Each row below is a small network's average activation on inputs in which a field has the value named, seen along a few directions.
Related values have similar rows: they may be neighbours, one step apart, or belong to one group.
In the rows, 500 means zero.
Strong random noise was added to every row along 5 fixed directions; ignore it. To show where, here is one row again and again, with new noise each time:
[473 439 607 593 436 698 526 505 453 289 663 281 704 500 634 540 556 499]
[491 389 518 681 658 469 515 555 624 517 441 469 522 476 795 312 485 850]
[508 500 379 583 571 281 465 494 532 617 357 524 462 453 468 326 463 643]
[472 683 523 391 566 400 544 573 636 752 632 494 417 620 483 388 412 877]
[449 282 524 767 577 724 720 579 465 255 471 545 550 435 854 371 601 557]
[486 603 433 485 472 447 619 526 481 561 551 523 469 502 392 414 477 551]
[441 655 441 364 525 322 468 535 513 757 502 565 369 636 326 417 469 642]


TEK, 9 values:
feso: [688 453 533 599 367 497 392 421 603 317 531 228 775 246 530 733 343 536]
pir: [644 470 439 548 331 665 727 479 483 331 657 697 475 269 378 637 388 316]
des: [371 478 671 331 421 602 258 545 385 630 574 453 473 859 416 554 655 468]
zarig: [239 450 561 279 703 331  82 573 493 902 276 730 190 898 629 430 720 646]
mivo: [558 470 559 333 413 429 399 492 663 641 507 552 405 531 409 637 474 596]
pobes: [526 683 608 277 564 547 520 508 655 544 641 445 539 566 546 606 424 568]
pab: [529 501 381 554 821 609 871 602 731 688 443 884 196 490 847 269 367 768]
negif: [651 524 499 759 360 803 921 517 402  72 715 328 802 151 584 460 428 417]
gagu: [468 781 604 265 628 326 507 473 562 706 533 549 270 631 321 578 438 495]
The values of TEK form 3 separate groups.
Question: List the group mates of pobes, in the order listed.
Answer: pab, gagu
Question: List the group mates of negif, in the order listed.
Answer: des, zarig

NOL, 9 values:
tanar: [530 318 489 598 348 405 112 295 388 379 398 383 665 474 380 508 589 279]
miba: [615 388 415 650 430 662 692 393 511 232 493 461 591 289 572 593 496 225]
surab: [395 668 599 325 577 507 510 631 554 628 588 432 517 643 511 409 515 647]
tufo: [468 553 442 458 521 420 344 442 397 548 520 329 631 561 386 475 488 438]
zub: [567 588 359 375 540 253 348 390 600 742 303 610 346 525 306 530 411 462]
noluk: [300 344 950 354 425 814 293 647 424 449 788 332 501 920 676 801 700 542]
voket: [468 583 468 343 379 323 269 472 503 681 567 351 603 513 326 653 422 675]
biban: [485 726 721 318 569 734 836 613 692 614 819 761 188 657 683 583 454 777]
vuko: [405 541 655 418 525 719 374 615 360 398 613 283 669 678 534 586 577 439]
The values of NOL form 3 separate groups.
Question: List the group mates of tanar, in the order listed.
Answer: noluk, voket
Question: List the group mates of tufo, in the order listed.
Answer: surab, vuko
